N: [ 4.28 -1.79  3.12 -7.42 -2.77 -0.87  1.70]
G: [ 8.04  2.05  2.04 -6.49 -3.29 -2.28  0.03]
B: [ 5.13 -0.14 -1.31 -0.70  0.44  5.19 -4.72]
X: [-0.08  5.09 -1.36  3.63 -0.08 -4.66  0.55]
S: [ 3.84  2.97  1.88 -3.90 -2.82 -5.40  2.42]
T: [-0.30  4.61 -2.35  5.00  0.85 -2.39 -1.07]
C: [ 4.11  3.14  1.79 -3.84 -2.04 -5.38  2.20]
F: [ 5.83 -3.72  1.87 -6.88 -1.41  4.81 -2.03]
V: [-4.73  1.51  2.50 -5.65 -3.07 -4.00  2.11]
where: [-2.03] | F, 6
where: [-4.72] | B, 6

K: [ 4.39 -3.34 -4.32 -2.81 -5.69  8.32  9.34 -4.30  4.80 -3.63  5.57  8.84
 -4.38 -3.86  6.33  1.82 -5.97 -6.40  1.75 -6.64 -7.59 -4.32 -2.46]
L: [-6.58 -4.50 -5.70 -1.43  8.32 -7.62 -8.95  9.90 -0.29  1.18 -3.18 -7.28
  8.84  0.90 -3.92 -7.14  8.08  9.25 -9.71  8.62  6.46  1.96 -7.41]
R: [ 7.19  0.52 -3.61 -3.11 -3.01  7.14  9.35 -4.05  2.72 -1.91  2.71  9.47
 -3.85 -4.43  5.51  3.08 -3.94 -5.52  0.70 -4.86 -4.49 -3.52 -5.48]
Q: [ 4.39 -3.34 -3.91 -2.81 -5.69 -3.90  9.34 -4.30  4.80 -3.63  5.57  8.84
 -4.38 -3.86 -4.45  1.82 -5.97 -6.40  1.75 -6.64 -7.59 -4.32 -2.46]
where: [-3.61] | R, 2
where: [-8.95] | L, 6
where: [-1.91] | R, 9
where: [1.96] | L, 21
where: [-3.92] | L, 14
where: [-4.49] | R, 20
where: [-3.52] | R, 21

